A small network was trained on invented records. Each row is its activation on one of them, seen along a few directions.
Here are examples, each followed by its value of one field, NOSIR.
Records without NOSIR are marked none.
Other fields move the rows too, some of them a lot.
(in the rows, 500 means zero)
Random noise pushes rows far along 6 fixed directions. That doesn't count. These rows show it; they differ only by the noise:
[460 570 419 555 422 419 336 564 524 561 577 584 570 463 452 535 502 507]
[365 458 691 434 447 645 479 485 536 400 488 449 569 430 648 401 468 616]
[621 348 192 433 645 512 453 590 506 556 637 518 475 541 444 605 525 461]
[512 566 583 490 345 380 471 390 600 564 463 617 425 512 196 488 396 299]
[562 449 614 459 483 496 636 358 561 453 336 513 267 580 111 456 370 300]
[534 527 402 589 548 434 419 614 460 491 468 539 510 504 198 557 516 432]
[558 809 544 731 444 232 537 661 458 737 408 489 638 431 587 659 596 628]
[541 432 733 265 403 545 698 336 668 631 543 461 547 445 803 482 434 483]

[462 615 492 561 479 487 551 311 484 469 415 503 218 597 551 407 413 495] -> kepen
[191 770 648 649 310 515 213 458 430 340 518 583 591 424 610 307 490 582] -> fupi
[532 734 566 612 424 296 454 523 474 617 490 565 643 454 426 556 573 397] -> pakor
[253 615 525 718 546 650 335 595 333 259 422 422 496 489 665 364 543 790] -> zofo
[501 569 486 543 558 509 569 446 458 496 459 437 417 531 697 477 522 588] -> dosom
[601 438 503 252 557 522 550 411 560 567 688 548 683 442 583 502 539 262] -> davev
[273 441 887 320 376 716 392 351 559 234 514 531 689 376 418 252 433 363] -> dosom
[562 500 456 524 706 517 475 719 361 432 526 442 773 419 402 571 675 458] -> besum
[303 612 625 458 289 516 263 408 567 475 657 599 676 399 726 375 491 506] -> dab
[538 449 413 513 511 481 498 484 521 514 488 501 386 553 418 524 462 488] -> none
[581 516 260 722 701 453 462 791 340 536 488 392 593 522 627 671 683 750] -> pakor
[572 442 566 302 602 599 665 310 512 441 510 481 425 536 498 403 460 286] -> zofo
[419 574 326 665 675 581 382 608 310 321 460 454 420 544 482 442 569 622] -> davev
[546 714 575 558 570 415 629 545 431 610 450 434 631 426 784 547 595 607] -> kop
[526 673 568 530 482 369 444 544 458 545 515 579 720 408 342 518 572 332] -> kepen
[552 530 487 470 550 457 474 501 480 481 516 550 591 471 311 505 541 337] -> sen
[336 564 463 588 530 594 303 601 400 369 572 465 633 443 749 427 590 695] -> lep
[360 543 406 649 483 542 314 549 422 386 518 511 460 535 546 456 507 633] -> fupi
[585 496 350 457 578 480 535 432 495 542 543 522 397 550 531 514 504 442] -> sen
[455 609 369 643 472 450 440 421 463 492 469 515 253 601 573 468 467 578] -> besum
[404 433 383 479 509 613 354 421 479 353 564 531 377 553 520 384 467 512] -> dab
[483 615 653 543 589 518 564 618 409 482 455 392 758 384 732 510 642 628] -> dosom
[445 625 341 663 541 475 399 552 405 497 510 471 428 535 711 501 555 682] -> dab
[275 665 715 472 341 557 331 427 494 403 582 550 702 379 743 335 510 527] -> zef
[643 688 564 601 414 234 655 503 544 763 395 517 490 494 484 647 516 482] -> none
[411 645 522 585 530 537 477 441 404 397 443 477 429 518 616 389 517 566] -> zofo
[401 693 686 440 300 430 459 269 577 509 498 642 460 468 480 355 389 336] -> kop
[435 447 351 537 528 584 402 393 467 350 494 523 222 623 402 401 429 481] -> besum
[399 718 734 681 537 511 571 506 343 322 253 410 477 493 408 387 538 542] -> fupi
[566 394 485 350 556 563 571 347 547 448 518 521 394 544 391 447 448 323] -> sen
[539 610 427 522 551 439 492 490 446 544 543 526 526 499 560 510 554 455] -> davev
[589 453 581 420 738 608 662 540 387 352 413 397 582 483 332 474 572 330] -> zef
[597 470 624 318 572 550 705 357 523 506 494 455 502 503 562 462 490 312] -> zef
[481 451 472 343 590 631 575 405 499 449 575 463 459 502 785 436 485 536] -> kop
[436 610 650 409 434 475 374 489 512 477 607 603 804 356 419 437 538 301] -> kepen
[446 593 600 490 439 484 440 493 494 518 561 508 663 428 692 469 572 535] -> pakor
[557 333 407 426 561 542 453 614 497 476 585 514 622 478 339 554 548 426] -> none

Here are new rows. What is NOSIR for each?
[484 495 686 277 473 574 530 344 545 446 589 549 666 424 528 378 498 273] -> zofo
[536 515 301 519 699 542 465 620 359 453 586 451 596 498 648 526 630 547] -> fupi
[701 258 233 324 603 487 551 543 601 696 721 512 559 523 659 679 528 459] -> none
[484 478 404 496 627 590 475 513 431 417 535 452 488 511 620 467 540 554] -> kepen
[516 565 782 503 594 524 604 530 419 347 313 452 652 423 139 447 547 321] -> sen
[502 356 627 398 828 774 625 700 350 281 469 275 802 379 681 476 676 626] -> sen
[466 659 565 533 517 474 506 497 428 496 506 485 602 460 643 468 558 492] -> fupi
[649 444 269 440 599 439 517 412 509 544 564 566 361 592 305 544 482 280] -> dosom
[575 467 161 675 667 485 485 641 395 567 531 408 361 607 751 638 586 768] -> pakor
[290 610 242 683 515 536  75 587 338 256 598 630 491 524 261 378 527 479] -> fupi
[328 645 352 746 589 563 302 660 316 368 495 418 511 496 806 453 617 850] -> dab
[701 456 556 443 547 381 692 446 547 578 386 517 439 542 100 585 473 217] -> none
[358 684 776 553 495 577 523 458 401 333 372 448 594 428 575 335 536 536] -> zofo
